A small network was shown many inputs. Here are its activations along a few directions, one row for each input.
In each table, some parts of the input vary, and every possible input appears once, in random order.
A made-up example of a description, with smaller parts first: line(6) and (point or (values(2) and ring(5)) or ring(11)).
Shared parts are said once, and a part with two or three values counts as separate values.

Other details of the inputs shift rows strongly along three fixed directions, in all tables alike. That doesn't count.

Table:
x1: [  2  -6   0  -9  15 -11   9   5 -17  11  12 -32   1  -8]
x2: [-13   4 -13  -7  21 -11 -16  -7   0 -11   4   2   5   6]
x3: [ -4 -24   8  -5   5  -4   6  -4  -8  25  25 -41   2 -15]
x4: [ -3  23 -12   2  11 -12   0  -2  -3 -23 -18  34   6  26]
x5: [-14   0  -5   7  13  -8   3  -9  -8   3   4   9   2  15]
x6: [-23  16 -27  -9  33 -18 -26  -8   2 -29  -3  20   7  18]
x7: [ -2  21 -11 -12  12  -8 -12   3   2 -30 -14  26   4  11]
x8: [-14 -27   5   4  17 -15  16  -7 -21  38  34 -48   5  -3]
x9: [ 17   6   5 -30  -7  18 -24  16  12 -26 -12 -27 -10 -36]
x10: [ -5   8  -3  12  -3   4   0  -5   4  -9 -13  34  -3  17]
x11: [ -3 -12   2  -5   0   1   0   1   6  10   9 -17  -4  -8]
x12: [-2 -1  3 10 -5  2  6 -8  0  1 -4 21  2  9]
x13: [ 12 -10  13   7 -30  22  -3   6  15  13   0 -15  -7 -20]
x14: [ -9 -13  -1  -3   9  -8   7  -5  -4  13  11 -11  -2   4]
x15: [ -6 -10   1  -1   1   3   1   0   1   9   5 -12  -7  -1]
x16: [  7  -3   8   2  -4  -6  15   6 -10  13   6 -10   3   3]
x17: [-25  -3 -19 -25  44 -21 -20  -5  -6 -19   8 -17   0   9]
x18: [ -3   6   1  17 -11   5   4  -9   0   3  -8  26   2  14]
x19: [ 20  -4   8 -30  -7  12 -14  13   6 -13  -3 -35  -7 -37]
x20: [ -3   3  -3  -5   3   3 -17  -4   6  -8   0  -5   0  -6]
x21: [ 17 -12  17 -29 -13  18 -16  20   8  -5   5 -58  -9 -42]
x22: [  2  -7   5   7 -14   8   4   1   7  13   0  -4  -6  -2]
x23: [-4 -5  0  8  1 -1  1 -6 -1 10 10 -1  5 -1]
x24: [  4  -6   4 -18 -10  19 -23  10  20 -10  -3 -26 -13 -27]
x25: [10  5  4 16 -8  0 21  1 -8  7 -5 14  4  7]
x26: [ 3 12 -5 11  4 -8 15 -2 -8 -4 -7 22  6 14]
x27: [  3 -15   7   5   7 -14  28   1 -16  25  22 -24   8  -1]
x28: [  0  -7   6  26 -19   6  16  -2   1  25   6   9   1   4]
x29: [-12   9 -12  12  25 -27  19  -5 -19   3   3  18  12  33]
x30: [ 6  9 -2 -3  2 -5  5  4 -6 -4 -4 14  4  3]
x31: [ 21  -2  21  25 -36   9  34   4  -5  26  -2  21   5   5]
x32: [  0  12  -7  -6  -6  10 -26   0  18 -26 -14  20  -2  -5]
x33: [-1 -8  5 -1 -3  4  0 -2  2  3  0 -4 -5  1]
x34: [ 17   5   7 -12 -13   9  -3   9   4 -10  -9   4  -1 -14]
x35: [-12   1  -8   7  14 -11  -2  -9  -7   6   8   2   6  13]
x36: [ -6  -4  -1 -11   6   2 -14  -3   3  -6   5 -17  -2 -12]
x37: [  9  11  -2   1  -1  -1   6   2   0 -13 -10  17   3   1]
x38: [ 13   4   9  29 -19  -3  37  -4  -8  17  -4  39  11  19]
x39: [-15  14 -19  -1  16  -9 -12  -5   7 -19  -9  30   1  19]
x40: [  4   2   6  10 -17  12  -1  -5   6   1  -8  17  -1   0]
x41: [ -1  -4   2  24 -10   0  12  -6  -3  21   7  10   4  10]
x42: [14 -3  8  7 -8 -1 21  2 -7 12  2 -4  3 -2]
x43: [-10  -9  -4  -6  11  -5  -1  -2   0   4   8  -9  -3   1]
x44: [ -2  12 -12  -1  18 -17   8  -2 -13  -7  -4  20   8  14]
x45: [  5   5   2  -8 -13  22 -28   4  18 -19 -11  -5  -7 -20]
x46: [-19  -6 -10 -19  32 -15 -16  -6  -8  -8   8 -27  -1   5]
x47: [ 19   8  14  17 -30  16  17   7   6   0 -13  25   0  -2]
x48: [-19  11 -18  -4  23 -12 -11  -6   1 -18  -6  20  -2  21]
x49: [ 23   5  17  -3 -46  43 -19   7  31 -25 -32  27 -15 -22]
x50: [ -6 -17   4  17  -1  -5  22  -2  -7  34  18 -15   0   5]
x51: [ -8  17 -16 -27  11  11 -52   5  22 -47 -18  -3  -8 -14]
x52: [  9  21  -3 -20  -4  11 -24  12   9 -34 -23  11  -6 -10]
x53: [  8   1   6  14 -23  15  -2  -1  11   4  -4  14  -1  -5]
x54: [-11  -3  -4   8  10  -9   6  -7  -7   5   1  10   0  21]
x55: [ 18  -3  12  12 -18   6  23   5  -9  18  -1  -1   1  -4]
x56: [-23   6 -23  -7  31 -20 -16  -6  -1 -12   5   4   5  14]
x57: [ -5  12  -9 -26   5  15 -42   5  20 -45 -24   5 -13  -8]
x58: [ 17   2  14   0 -23  13   6  11   4   2  -4  -3  -2 -14]
x59: [ -2 -19  11   3  -2   2  11  -4  -7  20  16 -21  -1  -8]
x60: [ 15  -2  13  22 -19  -1  32   0  -8  21   1  14   7  10]
x61: [ -5 -13   1 -18   7   3 -13   3   5   0   6 -36 -10 -12]
x62: [-1 -5  2  9 -8  2  7 -2  5 13  1  4 -3  4]
x63: [ 15  -7  13  -4 -33  28 -14   8  24  -3  -6 -10  -9 -31]
x64: [  8 -17  12  -8   0  -8  17   6 -12  23  21 -35   5 -13]
x65: [ 18   9   8  33 -25   3  37  -4  -6  12 -12  50   9  17]
x66: [-27   5 -20  -8  39 -23 -12 -11 -11  -9   9  -3   6  18]
x67: [ 28   7  14  -3 -32  23   1  11  10  -8 -19   7  -7 -21]
x68: [ -7 -17   6  -1   6  -1   5  -3  -9  17  15 -30  -2  -6]
x69: [  8  11   5  19 -27  21  -3  -2  14  -5 -15  36  -1  -1]
x70: [ -2  11  -8   0  14 -16   7   1 -14  -1  -3  12   6  18]
x71: [ -6 -22   4   2   4  -4   6   1  -3  28  26 -41  -1 -14]
x72: [-1 -2  5  5 -7  6 -1 -5  2  0 -5  9 -3  4]
x73: [-3 -1  1  9 -6  2  7 -5  4  5 -4 17 -4 12]
x74: [ -7 -13  -2  -3   7  -6  -3  -1   0  15  17 -28  -1  -7]
x75: [-10   2 -11 -15  33 -25   2   2 -19   1  12 -18   6   6]
x76: [-15   7 -15   0  18 -10 -15  -5   1 -10   4   5   3   8]
x77: [ -3  15 -10   0  17 -20   8  -2 -15  -3  -4  23   8  23]
x78: [  1   2  -5 -20  19 -10  -7   4  -6 -12   0 -29  -1  -7]
Each input here is: ring(6) and (ring(5) or ring(8)).
Q: Changing only the ring(6) part turns x7 into x16. The same change can be made to x44. Which row results?
A: x55
Q: Changing only the ring(6) part turns x48 into x73. The same change can be made to x66. Which row results?
A: x40
Q: Change only the ring(6) part in x25. List by row number the other rows that result.
A: x26, x37, x42, x65, x78
Q: List by row number the other rows that have the ring(6) part in common with x28.
A: x1, x8, x15, x21, x25, x29, x45, x50, x51, x52, x57, x68

Table:
x79: [ -7  -6  11  11  -4   1  13 -13  -7  19   6  10   1  13]
x80: [-18 -20   7  -4  16 -14   6  -9 -18  31  26 -39   1   4]
x81: [  6   4  -2   4 -17   7  -7   1  22 -10  -6  25   2  -4]
x82: [  7   2  -1  -2 -21  13 -18   6  23  -6  -7   7  -3  -8]
x83: [ 20   2   4 -15 -18  10 -13  11  18 -14  -4  -7   0 -25]
x84: [  8 -24  12 -16 -11  10  -5  -2  13  10  12 -33  -5 -29]
x85: [  7   2  16  16 -22   4  18   6  -8  25   7   1   7   4]
x86: [ 17   8   7  13 -25  18   3   9   5 -11 -11  31   1  -8]
x87: [ 10   8  13 -15 -19  16 -19   9   5  -8 -11 -15  -4 -17]
x88: [  9   9   2   6  -7   6   4   2  -4 -14 -11  32   5  -1]
x89: [ 10  -5   1   9  -5 -10  13   4  -2  19  14  -3   9   1]
x90: [ 10  -3   3   0  -5   5   6  11   1  13   9 -27  -3 -22]
x91: [  3 -17  10   2  -9  11  -3  -4   2  10   4 -33  -9 -10]
x92: [  9  -7   9  10  -1  -1  17  -8 -11  10   2 -10   1   5]
x93: [ 1 14  5 13 -8 -4 15  1 -6  1 -1 30 11 13]
x94: [-33  22 -40 -40  56 -21 -52  -2   5 -44 -11 -15  -7   5]
x95: [-27  30 -40  -7  55 -40  -5  -7 -13 -27  -3  28  12  32]
x96: [  6  -1   4  16  -5  -3  14   4  -7  13   5 -13   6   7]
x97: [ 18 -10  11  10 -16   0  20  -6  -6  24   7   5   4   0]
x98: [ -4  15 -11  -4   2  11 -16  -7  13 -22 -21  27 -10   1]
x99: [ -7 -12  -1  -5  11   4  -8  -7  -6   0   6  -5  -6  -3]
x100: [ -2   5  -2  15 -13  13  -7   5   6  -3  -7  27  -1   7]
x101: [-1  9  4 11 -3 -6 10  3 -6  8  5 13  9 11]
x102: [  1  -7  12 -30   7   1  -9   2  -4  -5   9 -40   0 -23]
x103: [ 21  -5  11 -25 -18  15 -15   5  16 -13  -6 -18  -4 -32]
x104: [  0   1   3  19  -7   6   7 -14   3  -3 -11  24  -2  17]
x105: [  7  -4   0 -27  -6  15 -33  -1  24 -23 -10 -10 -11 -22]
x106: [-6 -4 -1 25 -4  2 11  0 -3 12  7 25  3 13]
x107: [-12 -24  -6 -27  30 -22  -7  -4  -2   8  30 -51   5 -16]
x108: [  9  -7   0 -26   2  -4 -20   8   2   1   6 -41  -1 -22]
x109: [ 16  -8  13   1 -17  14  18   2  -1  16   2 -16  -4 -25]
x110: [ -8   6 -13  14   4 -13   0  -5   8   0   1  33   7  22]
x111: [  0 -22   5 -13  20  -7   3  -1 -23  16  23 -40   0 -13]
x112: [-9 -1  6 16 -7 -1 11 -2  0 17 11  8  4 11]
x113: [-16 -24   0   5  22 -13  17 -11 -20  23  26 -15   5   5]
x114: [  4   4   1   9  -6  -2  21   7   3  -9 -21  29 -10  29]
x115: [ -9 -11   7  -2  21 -21  20 -10 -28  28  24 -24   9  11]
x116: [-16  17 -31 -50  44 -27 -35  10  13 -53 -21  11 -10  21]
x117: [  2  -9   0 -16  11   1 -15   3 -13  -1   7 -29  -5 -13]
x118: [ 8 -3  5 14 -3 -5 21  2 -6  7  8 -9  8  2]
x119: [ 9 -3  0  7 -8 -9  9  5 -3 20 11 -5  9  2]
x120: [  6  -1   4  20  -4  -4  17  -8 -14  13  -2   2   3  16]
x121: [  7   5  13 -21 -16  13  -3  18  13 -16 -20   8 -17   1]
x122: [  8   6   3   5  -7   9   3  -2  -4 -12 -12  31   3   1]
x123: [-10 -22  -4  -2  13 -19   3  -5  -9  33  26 -35   5   2]
x124: [  7  21  -7  11 -11   6   1   8   4  -4 -15  23   0   3]
x125: [ -3  14 -12   8  11 -10   6  -6 -12   5  -7  16   0  14]
x126: [  2 -19  13  -1  -6  10   5  -5   6   4   6 -29  -4 -15]
x127: [ -4 -14   3  14  -3   2  12   1  -4  14  16   1   3  -3]
x128: [ 14   9   5   1 -16  14 -10   5   6 -15 -19  -4  -3  -5]
x129: [ 3 15  7  7 -8 -3 13 -3 -6 -5 -8 33 10 11]
x130: [  5   4  -1  -4 -14  21 -17  10  23  -9  -6  -9 -12 -25]
x131: [ 11   6   5  24 -14   4  28  -8 -10  20  -6  28   0   9]
x132: [  1   3   9  10  -7  -4  13  -6 -17  19   2   7   5  14]
x133: [-37  18 -36  -4  54 -35 -22 -15  -9 -29  -8  14   7  44]
x134: [-3  3 -1 26 -7  0 15 -5  6 -1 -3 24  5 16]
x135: [  0   1  -8   3  15 -26  18  -8 -13   8  10  15  16  15]
x136: [ 15   0   8 -15 -16  22 -23  19   8 -13  -5 -20  -7 -30]
x137: [  7  -9   7   3  -5   4   3   6 -15  16   7 -16   1  -9]
x138: [-33  -7 -11  -6  39 -32   0  -5 -19  19  30 -30  10  21]
x139: [-14 -26   1   0  22 -15  16  -5 -20  23  31 -29   6  -5]
x140: [-36  11 -35 -22  61 -32 -16 -16  -7 -23   3   1   2  19]
x141: [-13  22 -28 -49  46 -15 -41   5   5 -53 -12 -21  -2 -18]
x142: [ 10   9   0   8 -11  11  -6  10   3 -12  -9  23   1  -4]
x143: [  9  16  -9  -9  -5   1 -20  -3   7 -21 -20  26   0   6]
x144: [ 6  2  2 24 -3 -6 20  1 -5  9  4  4  8 12]
x145: [  7   0   2 -13 -15  22 -16  11  24 -12  -5 -18 -12 -35]
x146: [  2   8  -3   6 -14  17  -9  -3  11  -3 -17  17 -12  -4]
x147: [-12   1  -7  14   8  -7   1  -3   1   1   2  -2   3  18]
x148: [  2   0  -2  14 -14   1   1 -10   6   8  -7  30   0  15]
x149: [  4   6  -1  -6 -16  22 -19  11  21  -7  -9 -11 -12 -22]
x150: [  5   2   2  -1  -8   7   9  14   2 -11 -19  35 -13  15]
x151: [  7  19  -6  10 -11   6   2   3  -1   0 -19  23  -1   4]
x152: [ 10   5   1 -15 -11  13   3  18  15 -12 -23   8 -21  -5]
x153: [-12  -2   2 -10   7  -3  -6   1   4  -2  12 -14   2  -5]
x154: [  6   2   2 -11 -13  20 -11   4  19 -14 -10  -7 -10 -29]
x155: [  7  19  -5  -2   1   2  -7  -1   7 -36 -23  24   3   5]
x156: [  5   5   4  19  -4  -3  21 -10  -7  -2  -9  24   8  17]
x157: [  2 -15  19 -15 -12  13  -3   4   7   7  12 -36  -3 -29]
x158: [ -8 -15   4  25   7 -14  33 -12 -12  23  16  -2  10  16]
x159: [-3  0 -1 17 -9  9  0 -7 -4  4 -7 32 -3 13]
x160: [-21 -12   5   5  18 -18  21 -16 -16  24  22  -6   9  16]
x161: [ -8   9   4  14 -14   4   0  -5   0   6  -9  27   2  18]
x162: [  8  -5   8  -5 -17  22 -20   9  24 -17  -5 -26 -10 -24]
x163: [  0 -18   7  -2  -8  13  -8   5  -2  14   9 -25  -7 -17]
Q: What is each input in this table made of?
A: values(5) and (point or (values(2) and ring(8)))
Q: Changing only the values(5) part turns x131 into x111. The same change can be made to x154. Which row results?
A: x139
Q: Changing only the values(5) part turns x102 into x156. The same change can be made to x80. Which row results?
A: x91
Q: Change only the values(2) part in x155. List by row number the other rows that result.
A: x158
Q: Start at x136 and move only the ring(8) part, one step at a time. The first step leads to x137. Which rows follow, in order?
A: x117, x111, x122, x88, x86, x142
Q: Change only the values(5) part in x143. List by row number the other rows that result.
A: x117, x120, x125, x132
Q: Change only the values(2) part in x122. List by row number the other rows that result.
A: x113
Q: Change only the ring(8) part in x161. List by row number the other rows that result.
A: x79, x80, x112, x138, x153, x157, x160

Table:
x164: [ -8   6 -11 -16  22 -14 -11   5  -5  -9   6 -16   3   1]
x165: [ 18  -2  13  19 -30  12  19   4   1  17  -1  10   0  -7]
x166: [-8 -2 -3 26  0 -4 19 -8 -4 18  3 21  3 18]
x167: [-20  11 -20  -5  24 -12 -20  -7   9 -25  -6  12   0  17]
x168: [ -6  15 -10  15   6 -13  16  -8  -6  -3 -11  51   6  32]
x169: [ -4 -13   7   7  -8   4   0  -4   4  15  11 -11  -1  -2]
x170: [ 20   0  16  -3 -28  24  -3  10  11  -2 -13 -10 -10 -19]
x171: [  4   6   1 -23  -1   9 -22  12  10 -26 -13 -11 -10 -14]
x172: [-11   6  -9  -3   8   2 -14  -4   3 -11  -5  10  -4   3]
x173: [ 3  5  0  0 -1  2 -3 -1 -1 -9 -3  4  3 -3]
x174: [-15 -19   2  11  12 -15  15 -10 -17  35  26 -15   6  10]
x175: [ -4   7  -6   0   7  -6   2  -5  -3 -10  -8  23   3  13]
x176: [ -2 -10   4 -12  13  -6   1  -2  -9   3  11 -29   0  -7]
x177: [ 19  -5  15  17 -31  16  17   2   4  15  -1  12   3 -11]
x178: [ 13  10   2 -14 -15  18 -17   8  16 -25 -22  11  -9 -11]
x179: [  0 -10   0 -11  11  -9   4   2  -6  11  16 -29   3 -12]
x180: [  0  -4  -2  -9  11  -8  -2   4  -8   7  10 -32   2  -8]
Q: What is each input in this table made of?
A: ring(5) or (values(2) and line(6))
Q: Change only the values(2) part in x177. List by row number the other rows that result.
A: x175
